A small network was shown many inputs. Here are its activations along a few directions, one row for each input.
Each table varies a few parts of the input and shows all the possible inputs, shuffled.
Descriptions start from the smaller parts, as in this example, which fits no table here: one of 6 places along a line, together with either a single point or one of 9 places around a ring or (one of 3 separate values, together with one of 5 places around a ring).
Shared parts are said once, and a part with two or three values counts as separate values.

Rows:
R1: [  3   7  12  13   1  11  10  15 -11 -15  -6  -8  -8   6   4  -2 -11]
R2: [-11  -2  -1 -14  -6  -2   8 -11  11   3  -4  22  -9  -7  -2  -7   4]
R3: [ 14  15  20   6  21  -1 -26 -17   1   6  29  -6  25 -31   2  22  -1]
R4: [  7   6   4  -6  13   5 -20   2   0 -13  46  -2   7 -30   7  -3  -1]
R5: [  1   5   6   6   6   2   0   5  -3  -3  -5 -18  -4  18   7  27  -2]
R6: [  6  -6  -7  -4  -4  -8   9   4   0  17  -2  19  -5   3 -13  -6   0]
R7: [14  5  6  1  0  3  5 24  7  6 -2 -4 -5  3  3 14 -5]
R8: [  3 -13  -9   1   5  -4 -10   5  -6   3 -12 -12  10  15  10   5   5]
R9: [-19   5   1  -6 -10   2  11 -12   4 -16 -14  10 -12  -2  -7 -22   4]
R10: [-20  -9  -5 -13  -2  -2   8 -20   3   0 -11   3  -4   6   1   2   3]
R11: [ -5  -7 -14   0  -5 -15  -1 -11   3  12  -6  -5   4  11  -9   4   0]
R12: [ -6  -5  -7   7 -13   2  16  -5  -6  -2   4   5   1   5 -14 -16  -7]
R13: [10 -4 -1  5  0  3 -7 10  0 12 -7  5 -4  0 12 -5  2]
R14: [  2   2  -7   5  -5   4  -4  11  -2 -11 -11 -10   5   4   1 -13   8]
- Describe the family of inputs behind these rows. => either one of 2 separate values or (one of 3 separate values, together with one of 4 places along a line)
- List by row number the other inputs of the same sort as R3. => R4

Rows:
R15: [-18  13   0 -12 -33  22  25  -6   7 -44   9  25 -19  -4 -17 -19  10]
R16: [-30   6   7  -5 -23   9  30 -22  10 -40 -28  11  -5 -17 -10 -33   7]
R17: [ 22   3  11  -2  15   9 -12   0 -20 -10  60  14  34 -54 -11 -20 -28]
R18: [ 51   7  -4   4  15   3 -29  33 -15   8  37 -14  42 -17   9 -11  -8]
R19: [-41 -21  -7 -26 -11  -1  19 -27   9  -2  13  23  19  -6  -7 -16  -5]
R20: [-15 -26 -10  -7 -18  -9   7  24  -6  22 -22   0  15  37 -15  23  -8]
R21: [ -3  -3  -4  11 -17   0  19 -18   1 -24 -36  25  -9   3  -2 -32  14]
R22: [ 33  -3   4  17  13 -16 -30  11 -23   2  61   2  13 -18   6 -18 -17]
R23: [  1  -9 -24   6   1 -10  12   8   7   6 -31 -20 -18  12 -12 -11   9]
R24: [  7   5 -13  -5 -17  13  19  32  19 -24 -21  -1 -18  18  16 -15  -1]
R25: [  3 -11 -11 -13  -3 -10  -2   1  19  26 -28  12   2   9  -3   7   9]
R26: [  5  31  41   2  25   2 -18 -15  12 -30  51  -7   1 -53  16  17   1]
R27: [  2  -3  -2   5 -17  30  27  45  -5 -12 -30  -4 -14  31 -14   9  -4]
R28: [ -5  -7 -12  11  -1 -19  19 -18   0   0 -19   8 -23   5 -14 -24  11]
R29: [-12   2 -11  14 -12  25  28  18  -7 -15 -49 -14   5  37  -3   4   4]
R30: [ -2  13  -2   2 -28   6  24   6   6 -27  -3  25 -23  13   9 -26   9]
R31: [ -8  -6   3  -8  -8  -9  20   5   8  23 -21  -7  12  38  -7  30  -6]
R32: [-11 -19 -28   1 -28  -3  -6  11   5  27 -11   2   8  15  -4   3   7]
R33: [ -4  -7  -3 -17  -4 -10  16  -5  -3  14 -47  -8   2  35  -9  29  -1]
R34: [-34   4   6 -23 -13 -13   6 -27  23   3  -1  29  -3 -13 -22  -7   2]
R35: [  0   8  -4   4 -10  -6  13   6   1   4 -45 -20   5  31 -28   8   3]
R36: [ 28  12  37  28  29  12 -13  28  -4   3  28 -43  -3 -16  18  49 -14]
R37: [-36   1  -9 -21 -16  -1  14 -46   7  -1  -6  13 -14 -12 -13  -5   7]
R38: [-27  -3  -7 -13  -8  -7  21 -34   5 -22  -5   2 -12  -7 -35 -23  14]
R39: [ 21  18  25  25  32   0 -18  -5   4 -11  39   3  -7 -35  36  13   2]
R40: [ 38  26  18  12  30   8 -32  18  11  -4  22 -22   5 -27  29  27  15]
R41: [ 22  10  11  -1  39  -5 -56  10  -3  18  25 -25  13 -11  39  14 -11]
R42: [-11 -23 -16  -7  -4 -12   9 -34  -6   8 -21  18 -25   6  -3  -4  11]
R43: [ 34  -4   3  17  14   9 -19  49 -39  11  31 -26  29  -1 -10  15 -28]
R44: [ 18   8  37  -2  38   1 -38  12 -17  22  26 -38  23  12  22  33 -17]
R45: [-19   7 -20  12 -13   7  10  19   9 -12 -41 -13 -13  19  14 -18  16]
R46: [ -8 -17  -7  -1  -2 -15  10 -23  12  25   1  28 -14  11 -10  -7  10]
R47: [ 25   3  19  12  32   1 -43 -15 -22  19  38   2  -4 -30  19   3 -12]
R48: [-12 -10 -22 -12  -5  -8   4  -4  10  23 -33 -15 -17  18  11   3  13]
R49: [-16 -20 -24  -2 -15 -17  10 -12  -3   9   3  32   5  16   2  -6   0]
R50: [  3  16  18  -4  26  14 -46 -29 -11   5  51   4   8 -45   1   7 -17]
- Describe the family of inputs behind these rows. => one of 4 places along a line, together with either one of 3 separate values or one of 6 places along a line
- Changing only the place on the line of 4 turns R27 into R24. The same change can be made to R36. Which row results? => R40
- Change only the place on the line of 6 in R23. List by row number the other rows that result. => R24, R25, R32, R45, R48
- A walk changes only the place on the line of 4. It starts at R50 and steps to R47. List the rest of the walk in order. => R41, R44
- Change only the choice among 3 separate values in R50. List by row number the other rows that result. => R17, R26

Rows:
R51: [ -5  14  21   1  23 -14  -9 -42  12 -10   5  -4   8 -23  -3   7  20]
R52: [  0   8  -2  15 -13 -14  11 -16  -1   9 -52   6 -22   0  -6 -14  18]
R53: [ 13  15   5   8  20  18  -3  11 -19  -6   6   0 -16 -23  37 -11  17]
R54: [ 22  22   9  17  11 -18 -14 -16  11  16 -16 -18 -11 -17  18 -11  16]
R55: [-26   9  10  -4  -7  -9  14 -41  20 -11 -28   9  -7  -3 -18  -6  16]
R56: [ -7  -8   3 -15   0  -4 -25 -16  -4  16  30   9  39 -21  -6 -13 -13]
R57: [ 12 -16  12   4  10  -4 -31   0 -10  12  -1 -24  13  26   9  39 -11]
R58: [  1 -23 -22   6  -3  -3   7 -17   6  27 -30  12 -15  31   8  -2   1]
R59: [  9  22  23  11  18  -6 -12   3   0   2 -12 -38   4  -1  -2  26  14]
R60: [ 30   7   7  21 -15 -18  -1  17  -1  18   5  31 -12 -29  11  26  -5]
R61: [ 23  12  18  16  -8  -2  10  26  12   9  10   1   6  -7   3  52 -15]
R62: [  7   2  20  -1  -2 -12   4 -11  28  -2  30  37  -4 -30  -7  32  -7]
R63: [  6 -25 -39   3 -31  -3   3   3   4  16 -14   9  15   4  -4 -18   5]
R64: [ 13  -2  15   8   9   4 -15  39  -8 -22  26 -24   1   5 -15 -11 -24]
R65: [ 14  18  24 -11  10  30  -6  24   0 -12  14 -34 -18  -3  17   8   5]
R66: [-26 -14  -9 -30 -16  -3   2 -11  13  15   1  26  18   7 -22 -26  -7]
R67: [ 18  -8 -13  33   2  -2 -10  16 -14 -18  27  -7   3 -21   9 -23 -12]
R68: [ 19 -11 -15  -4  34 -17 -21  -2 -15  27   1   4  -7   5  14  10   7]
R69: [ 30  -9 -14   1  15  -8 -19   8   2  23  10   8  31  -3   5 -27  -5]
R70: [ -1  -7 -28 -10 -22  11   6  18   4  11  -4 -13  26  32 -23   8  -1]
R71: [  1  -8 -31  26 -26   1  11  12  -8 -24  -1  11 -10   7  -5 -30  -9]
R72: [ -8   4 -21  11 -16  15  27  28 -13 -25   1 -17   2  22 -18  -5 -23]
R73: [ -7  -2  12  -5  10  -5  -3  -3 -12 -21  49   2   5 -22  -9 -24  -9]
R74: [-16  19  21 -22  27  13  -2  -6  -7 -21  25   9  -8 -31  20  -8  11]
R75: [ 19  -6  -5 -12   5  12 -19  23  -2  25  17 -30  28   1 -10   8 -19]
R76: [-15 -17  12  -9  22  -7 -20 -39   3  22  17   2   8  -2  13  15  -7]
R77: [-12  12   2  -3  -7  29  25  23  -8 -26 -22 -10 -12  16   8  11   7]
R78: [-37 -18  -5 -28   6 -16   1 -25  17  12 -15  24 -10  21  -9   1  -6]
R79: [ -9 -16  -7 -13 -16   0   0   7 -20  16 -30 -11  -7  41  -9  34  -6]
R80: [-33  -5  14  -6  -4  26  26 -18   6 -30 -10  22 -12 -12   7 -12   8]
R81: [  0  15 -15  -6  -7   7  24  16   0 -18 -21  12 -25   2  28 -21  24]
R82: [-30 -10  -1  -3 -14  -2  28  -5  -2 -25  20  16  -2   2 -21 -32  -4]
R83: [ -4  27  -3   1 -13  -1  11  -4   5  -6 -39 -22  -9  26 -18  17  14]
- Changing only one part turns R71 into R72. The same change can be made to R69. Which row results? => R75
- Describe the family of inputs behind these rows. => one of 3 separate values, together with either a single point or (one of 2 separate values, together with one of 5 places around a ring)
- Change only the choice among 3 separate values in R53. List by row number the other rows that result. => R65, R74
- Which other rows agree with R56 in the choice among 3 separate values? List them by row number. => R51, R55, R62, R66, R73, R74, R76, R78, R80, R82
